A small network was trained on invented records. Each row is its activation on one of them, seen along a few directions.
Records have a field called M. Each example row is followed by its value.
Records without M are marked none.
The largest differences between rows may come from other fields.
Strong random noise was added to every row along 5 fixed directions; ignore it. To show where, here is one row again and again, with new noise each time:
[ 264 -157   83   73   98  111  -23 -192   -1  -40   94 -140  308   93
  -28 -146   51 -134 -128  -68  -89 -336   74  157   60]
[-124  -42   28  -62 -165   32  158  -48  238   57 -395  382  378 -102
  -87 -180  -88  190   43  -26   97 -110 -121   76 -501]
[  73  180  160 -243  139   33 -205 -188 -142  205   68  -57 -241   99
 -129  -66  144 -470   15  231   83 -382  102  218  -32]
[  26 -106   29  -89  -55 -154 -167  208   39  374 -329  182  197  -52
 -125 -209  148 -184  -63   37  112 -530  147  309 -130]
[ 143  133  163    5  -94  133 -185 -317 -159   27 -202   -7  -10 -110
  -78 -111  -37 -245  -84  -15  150 -456    7  256   87]
[ -64 -314  -43  -65  105   -2  303  203  439  172  -64  244  533   88
  -99 -202   65  178   22    1 -174  -58   -5  -16 -497]
[-199  259  190 -334  261  307  200 -246  227  198  203   76 -393   41
 -220   15    5 -316  177  320  -98   -9 -106  -90 -335]

[ -45  152   61 -103  -34  131  126 -116   31   76   44   -9 -286 -156
   87   99   18 -114    6   37  -77  -35  -34  -89  115]  m5
[ 170 -146   26  -71  146 -171   45  122   90 -183  511 -155  105  304
   82  -74   55    5   55  134 -225  263   40  -20 -192]  m10
[ 364 -144   29 -105  -19  -26   46 -235  -85 -186    9  -69  172  124
   15  -93  103   32   25  -20  150   60  111   49 -150]  m13
[  32  144  159 -259  226 -534 -170  313  103   26  520 -337  132  432
  107 -108  242 -259   56  141 -120  305  259   -2 -129]  m2
[ 226   75   86  -25   51  -19 -311 -109 -280  217   38 -206  114   83
  -47   87  218 -254    0  174   88 -525  124  313  228]  none
[-249 -530  -82  390  -95  563  640  -43  389    5 -164   35  351 -378
  -81   20 -393  563   32 -359 -304    5 -276 -239  295]  m4
[  71  397   40 -207 -282   71 -277 -552 -514 -311 -109  112 -419    8
   60   75 -106 -119  105  233  323   84 -184   65 -105]  m10
[-231  -32  -43  237  120  709  456  -70  462  202  105   88 -340 -256
 -172   76 -351  148   -2  -65 -468   79 -283 -426  103]  m10
[ 147   49 -111 -151  -57  -63 -346 -283 -416 -205   -8  -11  -18  244
   95  124  179 -153  101   80  156   18  177   38  -84]  m3
[ -61   -6 -120 -208   77 -267 -123  -94 -178   13 -104  134  -76  122
   40  -40  189   10  135   65  178   -6  -13  178 -188]  none
[ 117  214   40 -267  101 -346 -313  -55 -422  162  224  -82 -349  299
   20  122  234 -380   -9  155  215 -146  264  134  101]  m5
[ -47  400  284   78  -91  -82 -105 -213  -41 -291   44 -188 -153 -193
    8 -102 -250 -148   23   70   87   15 -100   49   16]  m1
[  48 -173 -120 -181    9 -437  -93  470  138  232  -10  143  388  152
    3 -160  193   56  -44   47  -58 -102  244   -8 -166]  m15
[-159  202  220  127 -196   92 -114  173  161  281 -167  -19 -347 -428
 -114   -8 -144 -118   22 -160  -29 -222   33  -23  199]  m3
[   2  199 -124 -332  196 -108 -435   -2 -240  223   65  -36 -443   87
  -26   42  308 -420  112  186  151 -202  163  172  123]  none
[   9 -232   44  111   60 -119  111  384  341  -18  196 -202  510   69
  129 -125  -11  204 -142 -229 -207  143   15  -54 -111]  m19
[   4  -75  -24 -266  187 -203  -59  490  114  274  256  -56 -175  267
  -23   15  437 -167   24  315  144  -44  248   70  -13]  m7
[  68 -210  -84 -186  362  252 -139  260 -138  520  386 -270 -654  158
 -249   86  414 -593   34  284 -293 -393  242   33  422]  m18
[ -77  -95 -154 -377   48   58 -114 -222 -301   47    6  246 -145  384
  -33   79  220   35  172  359  237  125   99  -28 -414]  m18
[ 288   91  -53  -73   48  -79 -270 -271 -435 -169  223 -162  -10  197
   40   35   88 -219 -125   59  102 -229  174   25  213]  m15
[   2  122   26  -74   95   50  -58  -92   86  -77  211 -199 -157  -18
 -112   28   33 -209   18  145  -72   13   23 -133  125]  m1
[ 239 -253    0  452 -174  -39 -107  134  -34  -94 -165  -64  540 -135
  -13  125   67  290 -231 -299  -50 -327  -62  134  335]  m8
[   3 -153   18 -122  359 -228  130  429  148  208  362 -133   64  303
   16  -55  178 -127  -32  160 -159  110  113   42 -123]  m7
[ -94  455    1 -132 -585 -680 -474  106 -425  -90 -866  487  154 -215
   66 -175  -72   31   26   87  668  -98  -34  347 -274]  m14
[ -59  175  196  101  256  155  152   25  130   78  234 -274 -326 -144
  -87   57  -87 -329  -46   11 -173 -121   24    4  345]  m20
[  56 -159 -142 -198  -59 -658 -299  581 -192  489  -66   73  165  158
   -2  -73  382 -191 -136  -13  180 -447  370  252  -23]  m5
[ 236 -707 -276   45  148  156  146  300  108  453  114   93  287   79
 -115  -58  292 -128  -95  -96  -27 -331  224   33  205]  m17
[ 624   37   -7   87  -26   -3 -390 -831 -743 -765  374 -462   56  325
  297  116   96 -222  -95    6   70  -44  104  104  392]  m13
[   6   81  -63 -243  156  194   83 -487 -317 -270  286   33  -44  257
  119  190   57   53   93  205   92  337   89 -106 -322]  m16
[  -7   51 -156 -127 -266   75  -56  -55 -239  -27 -330  266  -64  -29
    1   27   54  -46   35   -1  213 -142  -82  148  -65]  m17
[-332  365  121  143 -215  661  473 -583  387 -456 -274  163  -49 -387
  -33  162 -495  370  151 -211  -75  592 -428 -414 -136]  m2
[ -92  142  206  -38   36   64  101 -131  297 -246   69  -68   36 -131
   74   57 -332  199   15  -58  -90  410 -243 -208 -234]  m8
[ -38   35   78   84  135  134  423 -334  217 -406  276 -146  136   49
  105   71 -199  169   17  -21 -168  408 -161 -135  -96]  m20
[-468  166   53  -72  -79    0  437  122  560  -48   44  176  -81 -165
 -112  -70 -202  226  265  171 -168  607 -235 -216 -584]  m9
[-134  124   71 -138  165  162  -37  194   16  335  137 -190 -429  -83
  -65   30  127 -364  -23  177 -119 -117   -1   19  188]  m19
[ 168 -407 -142  276  -27   22  200 -105   -9 -142   24   72  638   72
  211  -61  -67  288  -71 -292  -76  139   77  -54 -175]  m16
[ -46  -50  -55  -67    8 -104  157   42  137 -114   59   60  235   53
  -33    6 -117  225  -87  -28   28  187 -159 -102 -259]  m6
[  90 -211 -167  332 -440 -309   33  221   -7 -269 -591  402  859   -2
  291 -238 -123  564 -114 -283  324  142 -110  145 -316]  m7
[ 586 -262  -88  372 -200 -161 -359  -35 -398 -344 -142 -347  546  -63
  209 -146  -26   22 -435 -324   37 -420   77  351  636]  m6
[ 351 -531 -103  265   86  182   92 -252 -158 -300  316 -180  449  370
   22  -25   23  330 -141 -224 -140   77   82  -93  114]  m18
[  54 -203   96  117  325  143  -36  171   -4  167  198 -351 -184   82
  -95   34  126 -297  -66  -16 -209 -263   72    1  318]  m12
[-129   29   39 -102 -215 -239    8  -67    0  -58 -176  168   59   19
  105   -9   -3  166  168    8   50  213  -47  -37 -374]  m3
[ -71  231   57 -100  -15  170 -174 -350 -289 -170  -71   25 -184  124
   18   66  -52   -4   43  175  278  127  -93  -76 -180]  m12
[-159  121   12 -398  315 -275  212   16  261 -123  465  144  -14  446
   85   94   19   72  266  338 -103  585   70 -236 -681]  m15
[ 114  -94    3 -164   99 -430 -231  291 -209   55   18    6  209  180
   83 -104  180  -42  -59  152   83   54   39    8 -197]  m8
[  -9  -14  -64  -52 -138  145 -228   61 -164  365 -505  279 -253 -214
 -149   21  -39  -61  -95   37  219 -516  117  214  290]  m11
[ 107 -190  -21 -153  100  -98 -109  260   57  142  -46   91  -71  100
 -120   61  131 -108   41   25   44 -185  185  156   97]  m11
[ -70  262  -25 -502  109  215 -226 -342 -413  103  139   25 -583  304
  -85  224  215 -356  153  338  145   67   69    9  -48]  m4
[-407 -100 -152 -198   92  213  310  189  317  159  -47  280   41   34
 -170   21    5  251  122  191  -41  293 -181 -324 -590]  m12
[ 281   46   94  172 -293   42 -155 -387 -223 -297 -214  -96   15  -95
  120   -9 -227   53 -142 -245   59 -215 -118  183  390]  m11
[-141   94   25  -71  223 -251   79  393  257  267  152   38 -123   86
  -10  -75   95 -190   77  263  -98   66  104  -96  -66]  m14
[-263  164  113 -151  303  112  198  -97  140   54  254 -123 -458   52
 -191  109    7 -252  185  260 -162  161  -66 -202 -103]  m1
[ 135 -343  -73  196   18  185  264  221  325  -93  185  -94  398   27
   27  -22  -48  193 -128 -354 -267  -33   -7  -71   95]  m17
[ 125  221  191   49   84 -358 -195  321  117  -10  246 -350 -101  -79
   26 -111  -17 -364  -74   66 -137 -106  162  224  308]  m14
[ 136 -287 -129  238 -248 -386 -145  308  -96  -82 -351  160  528  -72
   23 -175   34  149  -49 -236   84 -294  131  204  -90]  m13
[ 275 -419   17  339    9  232  186  108  112  -90  241 -280  307   19
    0  -78    7  114 -162 -351 -368  -78   38   47  425]  m4
[-356 -128  -34 -255  312 -382  169  713  528  563  159  109  -33  242
 -104  -32  275 -100  198  238 -163  263  265  -60 -356]  m2
[-525  237  -37 -226   -1  359   72  224  163  700 -247  231 -783 -309
 -315  137   87 -352  106  228  164 -257 -123 -127  -28]  m19
[ -81   -1  -74  105 -358 -487 -209  453  -15  218 -538  207  378 -269
  -28 -165  -17   85 -190 -198  329 -354  137  329  -15]  m20
[ 226 -212   24  153  -47  -84   54 -103 -140 -244  126 -221  392   -4
  232  -24  -23  177 -158 -250 -160   26  108  119   72]  m16
[ -80  -36 -101  126   27  356  121   16  124  149 -271  146 -198 -247
 -174  131 -127   11  -88  -69   47 -188 -135 -108  197]  m6
[-431  215  -14 -269   71   92  357 -267  234 -186    4  284 -134   86
   10   51  -90  218  305  420   19  594 -218 -302 -712]  m9
[  51 -245 -214  162 -105 -116 -208  322 -127  267 -279 -107   50 -200
 -128  -93  183 -172 -141  -26  -56 -409  203  260  344]  m9

Which value of M does each new row have?
[ -23 -126  -69 -181  -90 -224 -169  252 -311  227 -217  168   86  179
  -98  -89  217  -79    9   26  148 -222  129  267 -131]  m4
[-171   -4  -48 -103  313  452  363   21  237  151  118  207 -390   84
 -198  139  -47  -71  175  160 -267   96 -130 -298  -43]  m11
[  71  180   20 -239  321  -91   34 -276   60 -475  662 -227   90  362
  136    1   43   51  159   24 -147  550 -103 -176 -331]  none
[ 135 -319 -123  182 -177 -224  101  336  226  -39 -135   53  592   15
  250 -183   46  303 -161 -146  -22   85   -9   96  -61]  m7
[  13 -241   80   74  206  -93  121  198  146   26   79 -101  191   20
   26  -28  -39   95  -82  -57 -156   18  -83 -132  -88]  m8
[ 516 -442   24  457  179 -164  -57  410    5  -93  378 -554  605  114
  156 -228   66  -60 -398 -331 -274 -301  229  286  558]  m7
[ -17 -134  -29 -173  -44 -125 -126  -75 -330   20  -85  153  -25  301
  -35  -43  164    4   98  140  186  -64   49   86 -269]  m18
[-250 -148 -153  138  -43  113  176   64  258   96 -231  118  -40 -176
 -155   81  -96  151   64  -27  -21   82    2   -4 -124]  m9
[-190  405   76 -363  -60  -48 -307  -49 -219  285 -276  289 -729  -30
 -165  140  -55 -302  142  308  342 -193   56  235  -58]  m11
[-101   84  -43   24   95  335  226 -235 -167 -149   47  142 -148   -2
   24  153  -31   10  130   25  -25  185  -36 -155 -166]  m16
[ -41   91  203  294 -283   -4  -51 -113  -70   22 -496  -65   41 -375
   16  -93 -201   90 -149 -267  113 -231  -11  222  417]  m2
[-211 -108   40    6    8 -292  334  203  280 -150 -108  179  617  182
   69 -167  -51  416   89  -85  -88  460  -50 -133 -507]  m2
[  40  -53  -71 -121  349  282  116 -227  -56  -12  556 -111 -236  324
  -30  133   66  -98  160  228  -91  189   -5 -291   21]  m10
[  20   93  102 -295  299  -91  -41  241  195  196  529 -164 -324  285
  -83   29  106 -311   70  202 -233   46  113  -77   10]  m11
[ -92  366  -57 -473 -227 -522 -590  198 -659  378 -291  226 -461   31
   38   -5  370 -516  122  380  484 -293  297  425 -191]  m16
[-176   80  236  140  -25  340  387 -223  420 -194  -61  -80 -103 -429
   34   92 -456  310  -33 -167 -254  315 -449 -317  -60]  m8
[ -73  -59 -134 -272 -140 -256  -77  201   32   31 -212  309  189  221
   38    3   99   56  101   -9  191   71   67  165 -389]  m17
[  95 -142  -67   24  -54 -376 -153  443   -4  265   32  -61  194   92
   20 -109  155  -68 -176  -52  155 -181  142  205   52]  m7
[ -43 -210 -131   -3  -81  155  298 -148  150 -319  176  100  268  336
  145  -39   43  436  108   40 -200  408 -168 -290 -405]  m18
[ -93  524   81 -390  -46   82 -241 -602 -334 -318  173  -64 -417  306
  188  188   43 -291  196  306  350  385 -152  -82 -293]  m19
[-113   13 -235  -94 -290 -442 -268  190 -207   75 -583  468  332  -83
   14 -207   95  253   53 -138  397 -109  -49  221 -361]  none
